These are the activations of a small neural network, seen along a few directions. Each row is one input.
Each table varies a few parts of the input and shows all the possible inputs, shuffled.
A made-up example of a description, with smaller parts first: one of 5 places around a ring, together with either a single point or (one of 2 separate values, together with one of 4 places along a line) or one of 9 places along a line.
Shared parts are said once, and a part with two or three values counts as separate values.
(in the rows, 128 means zero)

Other details of the inputs vary at random and push rows far along two fixed directions, the same in every table; ignore that.

Table:
x1: [ 46 120 146 161 118 130 148 164 142 104 161 127]
x2: [ 47 133 153 167 116 138 130 153 156 109 159 141]
x3: [148 188  78 177 152 103 171 132 141  69  92 153]
x4: [133 138 132 125 129 136 117 130 129 142 124 121]
x5: [129 123 142 132 118 123 140 120 112 127 123 124]
x6: [137 123 138 116 137 130 133 128 126 124 134 120]
x7: [135 136 136 123 137 134 114 124 123 128 136 122]
x8: [132 122 137 114 131 121 130 134 132 131 119 122]
x9: [138 136 135 119 133 132 117 132 125 132 137 130]
x10: [129 135 140 137 115 126 123 120 109 133 126 131]
x11: [138 117 120 127 129 141 119 124 129 123 128 122]
x12: [124 117 129 127 145 114 142 112 120 140 136 133]
x13: [135 115 118 124 122 131 118 136 133 131 115 129]
x14: [136 125 136 118 131 130 135 132 132 134 126 119]
x15: [134 125 135 121 131 133 133 130 131 135 121 114]
x16: [137 118 119 129 127 141 119 125 132 128 124 119]
x17: [134 123 136 115 130 125 132 134 132 133 122 121]
x18: [139 117 120 126 127 140 121 129 131 125 129 126]
x19: [137 114 120 120 125 129 118 134 131 124 123 133]
x20: [135 135 134 117 130 127 115 134 128 135 129 130]
x21: [135 120 138 110 135 119 129 134 127 122 127 126]
x22: [126 131 129 135 129 120 126 122 104 138 136 134]
x23: [136 124 137 117 135 131 133 128 129 128 129 117]
x24: [121 123 109 119 113 130 129 105 132 136 125 139]
x25: [137 124 137 116 133 130 135 131 130 130 129 121]
x26: [129 127 139 129 112 120 138 114 119 130 126 120]
x27: [132 138 134 126 132 136 114 124 129 136 127 117]
x28: [135 138 134 124 130 134 117 128 130 139 128 122]
x29: [133 124 137 119 137 133 131 124 128 126 127 113]
x30: [135 122 137 112 132 124 132 134 130 128 126 123]
x31: [130 114 120 138 119 131 130 124 107 126 124 135]
x32: [141 117 120 124 125 139 123 132 131 127 129 130]
x33: [131 125 135 122 134 134 131 126 130 133 119 110]
x34: [132 136 132 121 127 129 116 135 130 142 121 127]
x35: [133 116 126 141 111 131 128 120 113 125 123 133]
x36: [131 112 115 138 124 125 131 122 107 130 133 136]
x37: [132 120 122 137 104 128 126 115 121 128 126 129]
x38: [ 37 142 133 148 110 131 131 145 166 120 165 137]
x39: [129 110 112 136 138 122 131 113 121 137 137 142]
x40: [131 122 135 115 130 122 130 135 131 133 115 121]
x41: [125 117 136 128 141 122 143 115 116 133 128 136]
x42: [136 114 120 123 123 129 118 134 133 128 119 130]
x43: [131 138 132 127 131 137 115 126 128 139 122 117]
x44: [159 194  72 167 148 108 162 143 157  72  97 132]
x45: [132 134 134 118 128 123 113 134 130 137 122 128]
x46: [127 119 132 130 132 117 143 122 106 132 133 127]
x47: [127 125 144 128 120 125 139 108 129 130 121 130]
x48: [133 125 136 121 135 133 131 124 131 130 124 111]
x49: [130 135 132 119 127 125 113 135 130 140 118 127]
x50: [157 194  71 169 147 109 162 145 157  75  93 131]
x51: [135 125 134 119 130 132 135 133 132 137 121 118]
x52: [138 118 118 128 122 140 123 134 133 134 122 126]
x53: [128 121 146 131 127 127 140 113 122 128 118 133]
x54: [129 139 137 134 109 123 121 114 117 136 128 127]
x55: [137 137 134 120 130 133 118 131 128 136 132 128]
x56: [124 132 138 133 133 129 125 117 113 135 122 142]
x57: [141 116 121 125 129 139 121 129 127 121 134 128]
x58: [133 121 137 111 133 121 129 133 130 126 123 124]
x59: [126 119 124 128 136 109 142 119 110 139 141 124]
x60: [137 116 118 125 121 135 121 136 133 133 118 129]
x61: [141 114 121 120 127 132 120 134 128 121 131 134]
x62: [ 44 132 131 165 125 119 132 159 145 119 181 131]
x63: [133 137 134 124 134 135 114 124 126 132 130 120]
x64: [125 119 141 128 135 127 142 117 115 129 119 135]
x65: [139 112 121 120 127 128 117 134 128 119 127 135]
x66: [134 132 135 114 133 122 112 134 125 128 131 133]
x67: [139 123 138 115 135 129 134 132 127 125 134 124]
x68: [117 130 127 111 121 121 141 105 131 138 125 130]
x69: [119 132 122 112 112 116 141 111 121 137 129 121]
x70: [136 138 134 122 128 133 118 132 130 141 129 125]
x71: [125 130 134 133 138 124 126 115 114 139 131 143]
x72: [124 130 126 132 142 117 125 112 118 145 139 140]
x73: [139 116 121 126 132 140 119 125 126 119 132 124]
x74: [137 121 137 111 135 123 132 134 127 124 131 126]
x75: [135 137 134 122 132 134 116 128 127 134 132 124]
x76: [139 115 120 121 124 133 120 134 131 126 126 132]
x77: [131 115 130 139 120 136 129 114 123 126 119 142]
x78: [149 186  72 177 157  98 173 130 142  73 100 153]
x79: [140 118 119 127 123 139 123 132 133 131 126 127]
x80: [134 136 133 119 128 127 116 134 130 139 125 128]
x81: [119 144 120 117 109 119 124 111 119 143 133 127]
x82: [123 125 105 120 105 125 128 112 123 135 130 129]
x83: [126 133 134 135 124 125 125 124 103 134 127 133]
x84: [138 116 119 124 122 133 121 134 133 130 122 130]
x85: [132 134 134 116 130 123 113 133 128 133 126 131]
x86: [143 116 121 123 127 138 122 132 128 123 134 132]
x87: [137 136 135 121 135 133 116 128 124 130 137 126]
x88: [ 58 117 128 160 118 150 125 164 166 108 156 119]
x89: [127 138 141 133 118 127 122 107 127 137 124 137]
x90: [133 123 134 116 129 126 133 135 132 135 118 120]
x91: [131 119 127 136 113 133 127 108 131 129 121 139]
x92: [135 123 138 118 139 131 131 124 125 122 132 116]
x93: [ 52 111 117 167 121 125 136 158 147 113 177 133]
x94: [136 134 135 116 132 126 115 134 125 130 134 132]
x95: [134 138 132 124 127 135 118 133 130 143 124 125]
x96: [135 125 136 119 133 132 133 128 132 132 125 115]
Each input here is: one of 3 separate values, together with either (one of 2 separate values, together with one of 6 places along a line) or (one of 4 places along a line, together with one of 5 places along a line).
Question: The inputs of x42 and x8 match in every part but the choice among 3 separate values. If x32 is changed in the same way as x42 into x8, which row does it become?
Answer: x25
Question: The inputs of x78 and x71 match in every part but the choice among 3 separate values. If x11 is changed in the same way as x78 into x71, which row does it become?
Answer: x63
Question: The inputs of x6 and x87 match in every part but the choice among 3 separate values. If x23 is changed in the same way as x6 into x87, which row does it become?
Answer: x75
Question: Which other rows does x3 become when the choice among 2 separate values takes its other values? List them by row number.
Answer: x31
Question: Start at x13 and move only the place on the line of 4, one step at a time. The first step leads to x42. Which rows follow, in order?
Answer: x19, x65
Question: Which other rows does x64 become when the choice among 2 separate values takes its other values? List them by row number.
Answer: x1

Table:
x97: [188 169 108 117 133 125 152 128 130  93  75 104]
x98: [ 38 135 104 196 120 135 132 142 132 114 188 153]
x99: [ 46 148 119 197  85 130 119 143 146 100 163 144]
x100: [133 125 160  94 122 163  66 113 122 187 136 132]
x101: [ 66 128 127 164 153 131 157 178 166  86 160  98]
x102: [ 73 139 143 166 162 129 145 180 166  89 168 111]
x103: [124  62 146 100  90 148 102 116 119 165 108 143]
x104: [135  83 166 147 100 163 104  88  86 164 128 122]
x105: [188 167 109 130 145 127 151 121 139 104  72  92]
x106: [153 187 146 117 142  76 198  81  99 115  90 127]
x107: [129  86 149 133  79 145  95 105  80 173 126 139]
x108: [ 59 158 132 147 111 132 109 174 184 100 157 117]
x109: [137  69 154  84 130 148 118 130  98 148 145 103]
x110: [ 54 130 110 165  99 129 129 151 184  89 137 148]
x111: [197 178 127 128 179 107 138 136 108 100 107 145]
x112: [ 50 114 101 163 128 115 138 155 168  87 159 157]
x113: [126  87 122  84 129 148 102 115 108 178 157 106]
x114: [192 169 133 140 189 112 135 130 116 115 108 133]
x115: [136  98 162  85 105 146  87 138 119 170 123 113]
x116: [182 156  82 116 151  92 152 141 114 112  97 118]
x117: [135  90 145  84 130 129  84 123 108 167 161 119]
x118: [136 103 158  94 140 129  72 125 103 172 161 140]
x119: [187 161  60 123 152 106 160 111 134 117 114 134]
x120: [192 169  77 122 116 105 144 113 150 105  87 126]
x121: [180 151 102 163 145 110 156 103  77  94 108 150]
x122: [191 180 110 128 171  90 130 146 110 119 103 151]
x123: [ 53 132 107 145 128 117 132 176 165  96 176 113]
x124: [ 74 111 125 165 145 131 167 170 175  85 163 117]
x125: [177 157  82 164 138  91 149 113  80 111 101 157]
x126: [198 141  93 122 153 106 174 124 122  88 102 130]
x127: [ 60 157 111 152 148 128 129 171 169 108 183 126]
x128: [125  49 134  98 121 132 112 119 103 161 126 152]
x129: [181 170  93 115 124 110 142 139 132 114  73 109]
x130: [192 190 139 127 152 127 126 132 125 102  83 136]
x131: [ 46 159 109 202  94 145 127 137 148 112 164 145]
x132: [133  62 162 102 100 163 112 106 117 144 110 137]
x133: [ 97 105 184  84 104  98 145  89  88 190 130 125]
x134: [146  81 170  86 140 145 106 130  97 151 152 115]
x135: [ 17 177 143 152 120  98 175 117 156 130 165 132]
x136: [194 162  85 123 118 104 157 132 143 108  75 128]
x137: [ 66 164 152 156 123 132 111 193 171 109 142 140]
x138: [121  78 130 102  97 165  96  91 128 177 124 142]
x139: [172 160  77 162 134  94 134  94  85 111 117 155]
x140: [ 30 158 175 163 135 100 192 127 154 110 150 114]
x141: [145 105 194 107 136 166  83 123 119 168 123 116]
x142: [133 110 150  96 149 145  77 119 106 186 163 140]
x143: [190 151  68 120 143  90 153 116 131 105 111 134]
x144: [177 145 105 176 156 113 154  97  86 107 107 140]
x145: [180 190  73 118 133 124 137 113 141 121  84 108]
x146: [134  46 151  98 129 149 121 108  99 142 129 146]
x147: [129  94 139  81  94 148  86 118 124 164 128  98]
x148: [ 67 116 107 153 124 112 159 188 170  93 163 134]
x149: [ 93 113 176  83 102  97 133  69  94 187 142 123]
x150: [131  44 152 113 141 151 121 102 109 152 128 134]
x151: [ 43 114  97 162 133 136 140 149 168 105 166 156]
x152: [ 74 153 153 164 136 147 135 176 183  91 141 103]
x153: [148  67 162 101 107 164 119 112 133 160 122 101]
x154: [200 159 102 124 126 120 166 122 141  89  79 122]
x155: [ 58 165 124 148 120 148 114 166 184 114 159 117]
x156: [132  84 166 134  87 162 104  97  79 152 132 133]
x157: [183 145 106 149 141 127 156 101 140  99  63 134]
x158: [188 168  96 119 161  90 140 143 115 113 104 130]
x159: [142  96 179  86 114 163  96 128 117 150 127 106]
x160: [134 117 167  93 113 147  61 122 121 172 135 131]
x161: [131  84 130  88  92 164 103 106 136 179 140 115]
Question: The inputs of x112 and x150 match in every part but one. If x149 is changed in the same way as x112 into x150, which row does it become?
Answer: x140
Question: The inputs of x130 and x100 match in every part but one. If x134 is changed in the same way as x130 into x100, which row does it become?
Answer: x127
Question: What do these inputs look like to the network?
Answer: one of 5 places along a line, together with either a single point or (one of 2 separate values, together with one of 6 places along a line)
Question: Which other rows does x123 become when the place on the line of 6 takes its other values? List them by row number.
Answer: x112, x117, x118, x139, x143
Question: Which other rows agree with x122 in the place on the line of 5? List them by row number.
Answer: x103, x107, x115, x116, x125, x128, x129, x133, x136, x137, x148, x158
Question: Which other rows does x143 become when the choice among 2 separate values takes its other values? List them by row number.
Answer: x120
Question: Start at x131 and move only the place on the line of 5, one step at a time. The first step leads to x99. Which rows follow, in order?
Answer: x107, x156, x104

Table:
x162: [113 142 117 135 126 132 112 139 141 124 144 131]
x163: [116 117 106 141 129 136 134 140 141 117 139 123]
x164: [106 133 131 146 114 124 141 124 133 124 132 136]
x165: [111 135 125 129 130 118 122 149 141 125 135 132]
x166: [149   5 217  35 100 185  40  85  59 250 155 113]
x167: [102 132 130 146 120 124 141 121 135 123 130 139]
x168: [207 127 107 118 147 130 134  99 100 133  94 120]
x169: [112 133 140 132 140 124 136 144 139 121 136 115]
x170: [111 143 127 136 122 138 128 129 148 123 134 115]
x171: [113 130 124 126 128 122 126 150 141 119 134 138]
x172: [104 131 117 139 116 117 133 135 122 119 140 129]
x173: [110 131 124 125 133 118 135 143 143 126 138 119]
x174: [209 133 120 108 144 120 124 106 101 128  90 135]
x175: [107 131 118 140 118 117 135 133 124 123 142 132]
x176: [110 138 120 125 132 126 133 140 143 127 142 120]
x177: [117 120 108 145 126 136 121 146 139 118 136 136]
x178: [ 62   7 217  71  74 199  41 115 107 224 189 113]
x179: [106 130 120 142 122 117 138 129 129 127 145 139]
x180: [110 129 134 125 124 128 142 140 147 117 126 122]
x181: [116 122 120 148 118 143 124 141 143 116 125 133]
x182: [116 145 133 143 133 138 114 140 137 120 141 127]
x183: [206 130 119 104 148 120 137 101 103 127  94 122]
x184: [ 98 131 129 144 127 125 139 115 135 123 128 141]
x185: [112 132 136 129 120 129 129 145 144 117 123 135]
x186: [ 98 128 118 140 135 118 137 120 130 125 140 144]
x187: [110 133 136 149 129 123 140 130 125 122 142 135]
x188: [111 141 122 129 129 127 119 146 141 127 139 133]
x189: [111 126 123 122 131 122 139 145 143 119 138 125]
x190: [109 141 132 129 124 133 136 135 147 125 130 117]
x191: [115 141 132 138 136 138 126 134 139 121 145 114]
x192: [109 134 134 147 123 123 136 136 117 115 137 124]
x193: [110 133 135 148 125 123 137 134 120 119 140 128]
x194: [115 119 118 127 130 125 137 141 144 112 139 126]
x195: [203 138 123  99 150 116 139 104 102 134  92 121]
x196: [112 140 116 132 129 132 125 133 144 124 147 118]
x197: [110 137 137 132 122 125 124 144 145 123 123 129]
x198: [114 122 129 131 122 132 140 136 148 110 128 123]
x199: [103 129 119 141 129 118 138 125 130 126 142 142]
x200: [109 134 136 129 126 125 137 138 147 124 126 116]
x201: [210 131 109 122 144 130 121 105  98 133  90 132]
x202: [115 120 117 145 121 143 137 135 145 115 127 121]
x203: [104 135 128 143 108 124 136 131 126 117 127 125]
x204: [204 140 125 103 147 116 126 110  99 134  89 134]
x205: [194 140 120 119 147 112 138  85  90 141  97 138]
x206: [106 134 129 145 110 124 138 129 129 120 130 129]
x207: [201 150 121 103 151 120 133 100 102 142  96 116]
x208: [189 139 119 118 153 113 136  80  90 140  96 140]
x209: [110 144 133 133 121 133 122 141 145 125 127 130]
x210: [116 125 131 135 119 132 127 142 146 110 125 136]
x211: [203 146 126 106 148 113 121 109 100 141  89 129]
x212: [116 122 120 131 126 125 124 147 142 112 136 139]
Question: The inputs of x167 and x205 match in every part but one. If x178 is changed in the same way as x167 into x205, which row does it become?
Answer: x182
Question: What do these inputs look like to the network?
Answer: one of 3 separate values, together with either one of 5 places along a line or (one of 2 separate values, together with one of 6 places along a line)
Question: Which other rows does x183 become when the choice among 2 separate values takes its other values? List them by row number.
Answer: x174
Question: Which other rows does x175 become when the place on the line of 5 takes its other values? List them by row number.
Answer: x172, x179, x186, x199
Question: Which other rows does x198 become when the choice among 3 separate values takes its other values? List them by row number.
Answer: x183, x194
